A small network was shown many inputs. Here are its activations along a few directions, one row for each input.
In each table, some parts of the input vary, and every possible input appears once, in random order.
A made-up example of a description, with smaller parts first: one of 3 separate values, together with either a single point or one of 11 places along a line or (one of 4 places along a line, together with one of 8 places around a ring).
Shared parts are said once, and a part with two or three values counts as separate values.

A family of inputs:
r1: [  9.4,   3.9,  34.7,   6.3,  28.0,  -7.6,  16.1,  11.6,  -3.0,  23.4,
  22.1,   3.0,  17.4, -39.8,  -3.6,  -9.0,  43.2]
r2: [  6.1,  30.3,  38.0,  12.4,  58.2,  13.7,  29.9,   6.1,   1.6,  40.9,
  14.3,  -3.8,  30.6, -23.2,   2.7, -12.2,  55.0]
r3: [-18.0, -18.6, -13.0,  -4.8, -26.7,  20.7, -13.5, -14.3,   6.4, -27.0,
 -12.1,   5.7, -28.1,  42.2,  10.7,   3.7, -28.7]
r4: [  6.5,  48.2,  50.8,  17.1,  76.6,  25.7,  42.7,   5.7,  -0.7,  46.8,
  14.4,  -6.1,  40.9, -11.1,   6.6, -15.4,  60.1]
r5: [ 18.1, -34.5, -14.3,   1.3, -33.0, -47.7, -15.4,  22.0,  -8.7,  -2.8,
  21.6,  10.9,  -4.1, -59.7, -26.9,  -4.2, -18.4]
r6: [-18.2,  11.6,  -2.5,  -9.4,   7.7,  18.7,  -6.3, -25.7,   8.1,  -8.1,
 -21.3, -12.0,  -5.7,  50.1,  24.7,  17.4,   1.9]
r7: [ -1.6, -27.9, -35.6, -12.7, -55.1,   0.8, -25.0,  -6.3,  -1.6, -39.4,
 -13.2,   8.2, -31.3,  29.6,   5.8,   1.2, -56.9]
r8: [ 10.5, -23.0,   6.6,  12.6,  -5.4, -27.1,  -3.4,  21.7,  -1.7,   8.7,
  23.6,  12.5,   2.7, -56.7, -23.6,  -9.1,  11.1]
r9: [ 23.1, -42.5, -31.9,  -5.9, -57.4, -59.9, -23.1,  29.8,  -5.9, -16.5,
  18.5,  14.5,  -2.0, -74.5, -44.4,  -7.8, -34.3]
r10: [-20.0,  32.4,  11.4,  -0.9,  34.4,  33.2,   7.8, -26.3,   6.2,   7.7,
 -20.3, -17.5,  -1.1,  52.5,  25.5,  14.9,  14.7]
r11: [  6.1, -39.2, -60.3, -20.8, -86.8, -14.9, -28.5,   4.5,  -6.1, -45.9,
 -16.4,   8.1, -28.8,  20.5,  -9.0,   5.2, -77.1]
r12: [-22.1,  59.4,  16.1,   4.9,  59.4,  44.5,  18.6, -28.8,   5.4,  12.1,
 -31.1, -23.5,   9.7,  70.2,  31.6,  15.3,  29.3]
The inputs of r11 and r7 match in every part but one. If r9 is changed in the same way as r11 into r7, which row does it become?
> r5
Describe the family of inputs behind these rows.
> one of 2 separate values, together with one of 6 places along a line
Change only the choice among 2 separate values in r3. List by row number the other rows that result.
> r8
Change only the choice among 2 separate values in r2. List by row number the other rows that result.
> r10

A family of inputs:
r13: [  0.0,  -6.1,  11.9,   3.6,   9.5,   0.4,   2.4,   2.1,   4.4,   5.2,
  10.5,   7.0,   3.2, -13.8,  -1.1,  -9.1,  13.3]
r14: [ -2.9,  15.8,  -2.6,  -2.8,   7.1,   5.6,   4.4,  -4.4,  -2.1,   1.0,
 -12.5,  -7.2,   4.8,  17.0,   2.9,   3.3,  -2.0]
r15: [-13.8,  15.7,   6.8,   1.8,  18.1,  24.9,   2.2, -15.9,   7.1,  -4.3,
 -10.5,  -5.4,  -6.2,  33.9,  16.3,   5.6,   9.7]
r16: [ 11.0,   1.7,   0.5,  -1.1,  -1.6, -12.3,   6.5,  11.3,  -6.5,  11.4,
   5.3,  -1.6,  12.1, -21.5,  -9.7,  -2.1,   2.7]
r17: [ -4.6,  20.3,  -4.7,  -4.5,   5.9,  16.2,   5.4, -10.1,   0.0,  -1.6,
 -13.9, -11.5,   2.4,  32.0,  11.3,  10.9,  -2.6]
r18: [  1.7, -46.5, -44.4, -12.4, -73.3, -22.5, -32.1,   4.7,  -2.5, -43.9,
  -5.0,  13.7, -32.6,   2.3, -11.8,   2.1, -59.9]
r19: [ 2.0,  6.1, -0.5, -2.9,  1.8, -7.7,  1.7,  1.1, -5.1,  6.6, -5.5, -6.4,
  5.8, -2.0, -1.8,  4.9,  1.1]
r20: [  6.5, -10.9,  10.2,   8.2,   4.8,  -7.6,   3.4,  10.8,   2.2,   8.9,
  19.5,   9.0,   5.6, -30.9,  -9.5,  -9.3,  12.1]
r21: [ -8.6,   8.7,   9.5,   2.9,  18.0,  19.1,   1.2, -11.3,   6.8,   1.1,
  -4.3,  -0.5,  -3.5,  18.4,  13.2,  -2.3,   9.4]
r22: [ 15.5,  -3.3,   0.8,   4.5,  -3.2, -20.3,   5.3,  16.8,  -7.5,  10.6,
  16.4,   1.8,  10.2, -36.7, -15.8,  -2.9,   1.9]
r23: [-6.8, -1.4, 12.5,  2.6, 12.9,  4.1, -0.4, -5.1,  3.4,  4.9,  0.2,  1.1,
 -1.6,  1.4,  6.0, -1.2, 14.3]
Describe the family of inputs behind these rows.
> either a single point or (one of 2 separate values, together with one of 5 places along a line)
Change only the choice among 2 separate values in r23. List by row number the other rows that result.
> r19

A family of inputs:
r24: [ 30.8, -24.2, -18.3,  -8.6, -56.1, -32.2,   7.1,  37.3, -14.5, -14.1,
  24.7,  12.4,  11.7, -50.9, -37.7,  -9.9, -29.6]
r25: [-16.9, -45.9, -24.1,   1.4, -39.3,   5.0, -33.4,  -5.8,  17.1, -33.4,
 -11.2,  23.1, -30.5,  13.7,  -1.8, -12.3, -32.5]
r26: [  8.0,  33.1,  20.4,  16.8,  51.0,  -5.4,  26.3,  15.9,  -0.2,  47.7,
   9.4,  -8.7,  37.8, -43.2, -23.3,  -8.4,  38.3]
r27: [ -0.2, -40.5, -25.9, -10.3, -46.9, -14.9, -29.2,  -2.3,   8.7, -27.2,
   2.1,  11.6, -20.0,  -6.7,  -2.4,   1.6, -29.8]
r28: [-23.7,  10.9,  37.0,  19.6,  46.5,  43.0,  10.2, -15.2,  10.9,   5.5,
  -3.4,   7.9,  -7.9,  38.0,  25.8,  -9.8,  35.4]
r29: [ -7.0,  23.7,  33.9,  -6.0,  45.6,  -6.0,  27.5,  -3.8,  -1.2,  35.5,
   8.8, -12.3,  29.8, -15.4,  -7.1,  -0.5,  41.9]
r30: [  9.2, -27.3, -15.3, -18.1, -42.2, -27.2, -22.6,   5.5,  -5.1, -21.1,
  -6.5,   7.4, -11.7, -22.2,  -9.3,  -7.2, -27.0]
r31: [ -8.5,   9.7, -49.0, -12.8, -45.4,  -4.4, -15.9,  -7.0, -10.0, -35.6,
 -36.4, -17.2, -25.8,  42.7,  -8.1,  27.1, -51.6]
r32: [ 22.5, -35.5, -20.7, -12.6, -56.5, -31.9, -11.4,  19.9,  -9.2, -13.3,
  14.7,   5.8,  -1.2, -33.6, -11.3,   8.4, -18.5]
r33: [-17.8,  16.9,  33.8,  16.4,  54.2,  20.2,   9.0, -18.4,   5.9,  17.4,
  12.1,  -4.1, -10.8,  10.5,  17.2,   1.4,  33.8]
r34: [  4.5,  56.4,  -5.6,   3.3,  40.6,  45.8,  21.7, -18.5,  -4.2,  21.0,
 -23.7, -21.4,  18.2,  70.0,  41.0,   9.5,  -1.4]
r35: [-0.9, 22.8, 34.0, 10.9, 48.6,  8.0, 10.5, -7.6,  1.7, 17.7,  9.4, -4.7,
 10.4, -2.8, 17.0,  0.1, 41.1]
Describe the family of inputs behind these rows.
> one of 2 separate values, together with either a single point or one of 5 places along a line
The inputs of r34 and r31 match in every part but the choice among 2 separate values. If r29 is changed in the same way as r34 into r31, which row does it become?
> r32
Change only the choice among 2 separate values in r27. List by row number the other rows that result.
> r33
Change only the choice among 2 separate values in r24. List by row number the other rows that result.
> r26
